These are the activations of a small neural network, seen along a few directions. Each row is one input.
Each table varies a few parts of the input and shows all the possible inputs, shuffled.
Descriptions start from the smaller parts, as in this example, which fits no table here: values(2) and (point or line(9) or (line(6) and ring(8))).
Shared parts are said once, and a part with two or three values counts as separate values.

Other details of the inputs shift rows strongly along two fixed directions, in all tables alike. That doesn't count.
To show where, the next rows are all for the same input, with only those details redrawn:
[ -8  -1   0  -7  12   5 -19  -4  -8  -1   2 -13 -12 -11   1 -13   9  -9]
[-15 -12  25  12   4  32  16  20 -31 -28 -25 -10  13  38  -6  14  -3  -7]
[ -8   2  -7  -8  11  -3 -23  -6   0   8   7 -15 -14 -21   4 -15   8  -8]
[-12 -10  23   7   7  30   9  13 -29 -26 -20  -9   6  30  -7   8   2  -8]
[-14  -4   5   4   4   9  -1  11 -11  -4  -8 -16   4   8   2   3  -3  -6]
[ -6   4 -12 -12  12  -9 -30 -10   5  13  13 -16 -18 -31   5 -20  10  -8]
[-19   6 -21   4  -2 -22 -12  11  18  31   8 -29   3 -20  18  -1 -10  -2]

Table:
x1: [ 11   5  -9 -19  18 -15 -29 -23   8  10  29  21 -24 -40   4 -34  19  10]
x2: [ 16  -4  18 -11  22  16  -9 -13 -19 -25   7  28 -14  -1  -7 -17  19   5]
x3: [ 32   8 -19 -24   3 -13 -24 -41  15   8  20  14 -31 -37 -15 -30  14  -9]
x4: [  8  -7  13   7  -3  25  18   3 -18 -25 -22  -7   6  31 -15  13  -4 -15]
x5: [  0  -6  21 -10  26  21 -17  -8 -27 -24   2  12 -15  -3  -4 -20  22  -1]
x6: [ -5 -10  19 -16  16  31 -19 -14 -32 -28  -3   2 -23   0 -16 -22  23 -12]
x7: [  9   0  -6  -5  -4   5  -2  -8   1  -2  -5 -11  -8  -2  -9  -2  -1 -13]
x8: [-30   8 -12  -3 -15 -23 -18   5  27  31   6 -18  -3 -26  13  11   3   3]
x9: [-12   5 -27  15 -26 -23  19  18  27  32  -5 -32  21   4  12  21 -29  -2]
x10: [ 12   9 -31  10 -23 -33  16   4  35  32   4 -12  15  -6   8  15 -26   2]
x11: [ 16   2  -7   5 -14  -3  19  -2   7  -1  -7   3   9  14  -8  10 -12  -3]
x12: [-10   0  -4 -14  15  -8 -27  -9   0  12  20   2 -17 -31   9 -27  15   5]
x13: [ 32  -3  17  -6   9  19   7 -16 -18 -32  -3  33  -7  16 -18  -6  10   1]
x14: [-32  -4  -2  26 -11 -14  26  42   7  22  -8 -21  37  21  26  26 -27  16]
x15: [  9  -2  23 -18  -2  29 -12 -25 -14 -31 -14  14 -25   2 -29   2  27 -15]
x16: [  8   9 -24  22 -18 -35  26  17  32  30   5   0  29   6  19  22 -30  14]
x17: [-11 -12  26   8   8  34  11  13 -34 -32 -22  -7   7  35  -9  10   3 -10]
x18: [-27   1  14   1  -5  -3  -4  11   4   5  -2   5   4  -3   9  15   9  12]
x19: [ 22  -4  10  -1  -8  18  19 -10 -13 -24 -12  15   1  23 -21   5  -2  -7]
x20: [ 17  -7  16   7  -5  18  28   2 -16 -25 -11  28  12  34 -12  10  -6   7]
x21: [ -7  -7   0  13 -20  11  27  15  -5  -3 -20 -15  17  29  -7  20 -18  -7]
x22: [ -1   4 -12 -22  17  -7 -40 -22   2  10  18 -12 -31 -40   0 -31  20 -11]
x23: [  4   5 -22  29 -31 -27  41  25  29  25 -11 -15  39  24  12  37 -39   4]
x24: [ -1   8 -18   7   1 -30  -1   9  24  28  17   2  10 -19  21  -1 -11  16]
x25: [ 13   5 -15 -11   2  -5 -16 -19   9   7   5 -11 -18 -21  -7 -13   5 -15]
x26: [-29   1 -16  10 -14 -16   3  22  13  28   1 -31  15  -3  17   9 -19   3]
x27: [ 17  12 -33   5 -16 -35   4  -6  36  33   9  -9   6 -18   6   4 -19   0]
x28: [-32  -1 -13  18 -16 -14  14  31  12  26  -6 -33  24  10  19  19 -24   4]
x29: [-20 -16  35  12   6  35  23  24 -39 -33 -20   6  17  43  -3  12   0   7]
x30: [ 29   9 -13  -7   6 -16  -9 -20  13   5  16  21 -11 -19  -2 -14   4   4]
x31: [ 24  13 -10 -24  -7 -15 -26 -40  25   6  13  21 -30 -38 -17  -9  23  -5]
x32: [ 15  -1  28  -1  -9  19  16  -8  -9 -31 -13  41   1  24 -19  21  12   8]
x33: [ -7   0   1  -4  18  -5 -18  -1  -3   4  11  -1  -7 -17  11 -15  10   2]
x34: [  9   5  -7 -13  15 -13 -21 -14   8   8  23  17 -14 -29   7 -24  12  11]
x35: [ 11  11 -28   4 -14 -36   6  -2  34  33  18   5   9 -19  12   1 -17  14]
x36: [ 13  -3  16  -1  18  11  -1  -4 -15 -21   3  24  -3   6  -2  -8  11   6]
x37: [  1 -13  23   8 -10  39  30   9 -30 -35 -30  -3  11  46 -21  18  -7 -12]
x38: [ 13  -6  23 -11  20  22  -6 -13 -25 -30   6  32 -13   3 -11 -19  20   7]
x39: [ 34   9 -12 -22  12 -12 -24 -36  11   1  25  28 -28 -33  -8 -30  17   2]
x40: [-16 -14  32   7  11  32  14  17 -35 -31 -16   6  11  34  -3   5   5   5]
x41: [-22  -4   1  15  -5   2  12  25  -4   5 -12 -24  18  18  10  15 -14  -1]
x42: [-26   6  -4  22 -27 -30  26  33  32  30  -3   4  36   9  25  42 -21  28]
Q: The inputs of x28 and x9 match in every part but one. If x6 is changed in the same way as x28 into x9, which row does it become?
A: x21
Q: The inputs of x39 and x11 match in every part but one. If x35 is changed in the same way as x39 into x11, which row does it become?
A: x19
Q: Describe the family of inputs behind these rows.
A: ring(6) and (point or line(6))
Q: Which other rows agree with x24 in the ring(6) part? List them by row number.
A: x1, x2, x34, x36, x38, x42

Table:
x43: [-19   2 -20 -11 -13 -18 -16  -7  17  29  15 -13 -11 -26   5 -13   1   1]
x44: [-15   2   7  18 -20  -3  19  20   6   1 -20  -8  22  28   2  38 -11  -2]
x45: [-13   4  -9  13  -1 -24   7  22  21  25   4  -9  19  -6  25  15 -13  16]
x46: [ 47  -2   9 -10  10  16  11 -26 -14 -32   5  41 -10  12 -22 -18   8   3]
x47: [-20   2 -15  -7  -6 -18 -15  -2  15  27  20  -1  -7 -28  11 -15   1  11]
x48: [ 16   8  -2 -15   9   3 -29 -25  -1 -10   1   1 -26 -16 -14 -11  18 -18]
x49: [-25   3  -8   9 -15 -21   7  18  20  28   5  -9  16  -9  17  14 -12  15]
x50: [ -8  -9  32   3   5  26  13   9 -18 -27 -19  14   6  25  -7  16  12   4]
x51: [ -1  -5  15   3  -3  24  13   7 -13 -20 -23  -9   4  25 -11  17   0  -9]
x52: [  5  -2  10 -15   5  22 -12 -16 -18 -19  -5  -2 -19  -3 -18 -12  13 -12]
x53: [-10  -7   0  19  -9   4  28  24  -7   2 -15 -22  25  25   6  17 -23  -4]
x54: [ 48   4 -15 -15   2  -7  -2 -36   8  -4  14  23 -19 -18 -19 -24   4  -8]
x55: [ -9   2 -10  12  -1 -13  10  19   6  16   4 -16  17   3  17   3 -17   8]
x56: [-18 -12  15   0 -13  24  12   7 -20 -16 -12   0   3  23 -11   6   0  -1]
x57: [ 17  -6  13  -8  21  22  -8 -13 -19 -25  -8   0 -15   2 -12 -13  16 -17]
x58: [ 10  -5  26 -10  26  24 -11  -8 -22 -30  -2  22 -14   0  -6 -10  23   3]
x59: [ -5   0 -28  -3   0 -17 -12  -4  10  27  17 -21  -7 -25   8 -23  -9  -7]
x60: [-23  -2 -14  12  -8 -18   8  23  10  27  11  -8  18  -3  21   1 -20  18]
x61: [ -6   3  -1  19 -17   1  18  19   5  -1 -21 -16  20  27   0  33 -18  -7]
x62: [ 31  -6  19   5  -4  16  32  -4 -14 -30  -7  44  11  32 -16   9  -4  15]
x63: [  5   9   3 -12  11  -9 -29 -20   7   0  10  16 -19 -25  -2  -9  23  -2]
x64: [ -1   2   2 -22   2   4 -25 -23  -1  -1  10   2 -26 -27 -10 -18  22  -6]
x65: [-30  -1 -12   8 -17 -19   7  18  15  30   8  -9  15  -5  16   5 -14  15]
x66: [ 17  -6  12  -7  20  24  -8 -13 -19 -25  -8   0 -16   0 -12 -12  15 -17]
x67: [ 15   0  24  -6  25  16 -16 -12 -22 -31  -2  26 -13   5  -8  -7  23  -2]
x68: [  3  -2  -9 -14  18   0 -22 -13  -9   2  20   0 -18 -19   2 -37   9  -1]
x69: [ 41   8 -17 -19 -11  -7  -4 -37  16   0  11  22 -21 -18 -22 -15   3  -4]
x70: [-18  -5   9  18  -5   0  23  29  -5   2  -7  -3  26  21  14  19 -17  16]
x71: [  0  -5  14   3  -3  25  12   7 -12 -21 -22  -8   3  22 -11  17  -1  -9]
x72: [-21   0 -24   7 -23 -13   7  14  14  28   2 -27  11  -2   8   5 -24   1]
x73: [-13 -13   1  16  -8  13  26  21 -17  -3 -14 -18  21  32   1   7 -21  -5]
x74: [  4  -4  28  11  13  20   8  10 -23 -31 -14  20   9  29  -3  15   6   3]
x75: [-22  -5  10  10 -20   6  23  19  -3   1 -17 -12  19  24   0  24 -10   3]
x76: [ 32   0  12 -12  -5   9   9 -27  -2 -20   4  48 -11   2 -22  -6  13   9]
x77: [ 21   1  17  -5  27  18 -15 -14 -23 -33  -2  15 -13   9  -9 -12  19 -10]
x78: [ 10  11 -24   3   5 -27 -16  -7  20  22   8 -16  -4 -22   9  -5  -4 -13]
x79: [  0   4 -22  -3   2 -21 -11  -5  14  26  12 -22  -5 -26   9 -15  -6  -8]
x80: [ -9   6  -8  -6   1 -18 -16  -2  22  21  11   1  -7 -30  12   0   8   8]
x81: [-12 -11  10   1  -9  26  14   7 -23 -17 -16  -9   4  28 -14   2  -7  -7]
x82: [ -3  13 -18  -4  -9 -26 -21  -9  28  24  10  -7  -9 -27   6   6   5  -5]
x83: [  9  13 -21   4  11 -28 -19  -3  21  20  16  -7  -2 -23  17  -6  -3  -1]
x84: [  4   8 -19  -2  13 -24 -15   0  20  23  15 -12  -3 -25  19 -11  -1   3]
x85: [  3   2   2 -15  19  -6 -25 -14  -4   2  18  10 -18 -28   4 -25  17   6]
x86: [ -7  -3   4  21   1   2  25  29  -1  -1 -13 -12  28  26  15  22 -18   7]
x87: [-15  10  -9  15 -13 -26   2  16  26  24   1  -3  17  -5  17  24 -10   9]
x88: [ 21   1   7  -3  18  14 -14 -16 -16 -23  -5   4 -15   1 -12  -9  13 -21]
x89: [-23 -10   8  17  -6   5  24  29 -13   1  -6  -1  25  28  11  11 -18  16]
x90: [  2  -3  18 -15   6  19 -12 -15 -10 -19  -8   7 -18  -3 -14  -2  24  -8]
x91: [ 14   6 -19   6 -37 -24  30  -2  33  22   1  12  17   5  -3  23 -21  12]
x92: [ -8   8 -16  -9  -8 -21 -17  -7  28  26   9 -12 -10 -32   8   2   6   0]
x93: [ 11   1   2 -15  24   4 -21 -16 -12  -8  14   3 -19 -17  -2 -30  16  -3]
x94: [-15 -10   4  17  -3  12  25  26 -18  -6  -7  -8  23  33   8   5 -20   7]
x95: [-13 -10  31   2   0  26  13   8 -25 -25 -15  13   7  25  -9   9   9   6]
x96: [ -6   8 -22  -9  -8 -19 -15  -8  19  27  10 -23 -10 -27   3  -9  -4  -5]
Q: Describe the family of inputs behind these rows.
A: ring(6) and (point or (values(2) and line(4)))
Q: The inputs of x59 and x94 match in every part but the ring(6) part. If x54 is changed in the same way as x59 into x94, which row does it become?
A: x46
Q: The inputs of x67 and x48 match in every part but the ring(6) part. If x70 is changed in the same way as x67 into x48, which row does it become?
A: x52
Q: Which other rows does x87 become when the ring(6) part takes its other values? List them by row number.
A: x61, x74, x82, x83, x88
Q: Which other rows does x90 become when the line(4) part takes its other values? List them by row number.
A: x43, x44, x75
Q: Which other rows does x64 become when the values(2) part takes its other values? List them by row number.
A: x75
